Each row below is a small network's average activation on inputs in which a field has the value named, seen along a few directions.
Values that are neighbours, or in one group, have similar rows; names and order tell nothing.
Strong random noise was added to every row along 12 fixed directions; ignore it. To show where, here is one row again and again, with new noise each time:
[  72  -85  194  271  832 -516   50 -456  136  -41 -353  815 -272 -542
  250  535  557  437  266  616   -4   50]
[ 477   77  -30  290  572  -91  390 -337   50  370 -129 -233  360   21
 -315  341  197 -355  190  445  -91  181]
[ 150 -150  229  544  506 -336   40 -333   40 -224 -281  496 -488 -402
  197  312  185  282  199  396   77  146]
[  80  109   43 -258 -326  -92 -371 -373   48   93  364   -8  -95  300
  125  -31 -311  209 -223 -255   69 -164]
[ -32  238   12  298  647  163 -499  161  -87 -122 -430  -53  323  292
  -57 -486 -353 -323  120  -47  196  169]
[  75  204 -138  265   38  449   17  132 -510   44  -54    5  390  518
  249 -219  -96 -531  319 -129  -56  135]
[-322 -187  309  -20  674 -416   97   47  230  -78  -59 -150 -313  172
 -259  408  384 -243  177 -247   87  328]
[-595  111   52 -481  273  245 -258 -321  518 -694 -110  152  -81  555
 -512   83 -266  -80 -278 -257  106 -516]
[ 145   37    1 -457  270 -183  220  -81  -50  525  294   51  468  271
 -212  267  561  176  238  -89 -109  301]
[-355   31 -245 -440   96 -206  138  347  118 -142 -101 -316  338  352
 -454 -187  115  -74  -84 -517   46 -382]
[-197  -25  -33  140  116 -336  -48 -528    9 -413 -124  698 -346 -273
  437  250  326  106  -31  622  -11 -540]
[ -13  -15  109 -263 -178 -147 -438    5   17   20   85  359 -221    0
  225 -107 -147  722  -60 -493  123   77]
[ 252  135  -54  492  136 -770 -373 -590  -62  159  149 -285 -181 -429
  650   24 -227 -421 -282  877   83 -469]
[ -86   60 -219    1  213  132   99  124  -29 -325 -160   54  319 -203
  -33 -118  -22   23  -13  417  -26 -263]


Field RATA:
naf: [-137  275 -132  198  287 -161  -61  -83 -346  -43  111  140  440  102
  306 -352 -120 -223  112  341  -32 -422]
noval: [-528  -85  287   74  348  338  603  162  -27 -263   59 -128  -94  388
 -330  377  -87 -581  338 -431 -187  100]
zoza: [-121  106   61 -118   61  239  -73  124 -263  245  498 -284  204  207
  280  176   -5 -369  147   41 -117  320]
tul: [ -48  173 -188  217  -19  -12  345  246 -302  234 -255  353  231 -152
  427  -28  -72   66  240 -253 -156 -399]
vimar: [  91 -154  144 -194 -193 -133   -6 -109  441  162   11  -76 -370 -291
 -198  190   -3  235 -283  -14  -30   54]
sapo: [ 351  -48  -40  978  190 -468  361   41 -204  -17 -627  241 -495 -413
  333  154 -216  323  283 -433   15 -290]
biso: [-419   74 -119 -398  442 -287  268  -41 -236 -146  418  376  273  -28
  325  380  515  234  283  268 -155 -330]
ziv: [ 140  149  -76   61 -200  311 -634  139 -125 -125  -96  190   48  -88
  306 -513 -441  413  -76  -60  170  111]
vov: [   9  431   34  -41  487   60 -294  -26 -600  300  656  -34  680  755
  316 -206 -430  116  413 -462   10   89]
valun: [ -73  -24   18   76  -51 -384  259  142 -325   86  563 -247 -285    9
  498  408 -193  191  192 -480  -65 -129]
favu: [-484   81  193  -32   40 -126 -325   81  -62    5  146  155 -191    7
  336  -58 -254    8   15 -262   -1 -145]
mizog: [ 329   50   23  184 -276 -277  163 -433 -162  245  372  166    0   82
   58  -41  286  131    8  349  -37   -4]
vaz: [-498  -66  142  392   52 -183  -66  281 -142 -134 -471  155 -454  114
  281  -91  229 -661  140 -289   63  -88]
RATA is arranged as a line.
Which values are neighbours of vov? Give them in the order they are listed.
> zoza, valun
Which values are neighbours of tul? Give them in the order they are listed.
> favu, vaz
Which values are neighbours of mizog? Give them in the order they are listed.
> vimar, sapo
Which values are neighbours of ziv? Give them in the order they are listed.
> biso

Field REPES:
tal: [  77   -6   42  280  281 -130 -118   -5  116 -135 -220 -307  -63  139
 -366 -253  -87 -212    3   15  162  146]
nud: [  44   36 -108  111  306 -195   63  726 -325  240   64 -523  464 -280
   68 -352  -92   31  200  -95   35  291]
goke: [-442  162   61 -418  404  141 -121  188  198  108 -219   -1  328  763
 -544 -181   69 -352   80 -674   47    9]
tum: [ 364 -137   53   26 -367   61 -427   85   -2  153  -67  -41 -189   15
   35 -262  113  180  -78 -118  189  550]
gozam: [ 102   16 -202  -57 -637  231  151   82  -79   45  -89  -37   90  127
  -89 -285 -151  -85 -168 -171  -55 -263]
bap: [-232  232 -149 -410  294   -7   62 -109  161   81  161 -104  483   -4
   -8  174 -213  -48 -120  124 -148 -570]
kufo: [-124   68 -213  -84   41  -59 -167  638 -218  -43 -161 -192  156   88
  184 -293 -284  265   70 -761  105  -64]
mus: [ 235    7    9   12 -126  199 -142 -231  140   97  -93 -185   52  345
 -348  -86    5 -228 -105  -99   74  200]
mopa: [  67  272  177   64  460 -456 -595 -393  -49  344  371 -206  218  165
  191 -221 -271 -218  -89  373  126   41]
zag: [  46 -153  122  -55 -516 -269 -189 -335   31  322  338 -136 -550 -486
  759  523  198 -386 -249  486 -100   19]
nirin: [  53  -82  308  224   16 -336   87 -313   93  141  126  134 -443  -31
   20  253  106   40   36  -55  -13  123]
REPES is arranged as a line.
Going along REPES from tum by way of its neighbour kufo, in what order are nud, mus, zag, nirin met?
> mus, zag, nud, nirin
Which values are neighbours of gozam? Give them in the order they are listed.
> goke, bap
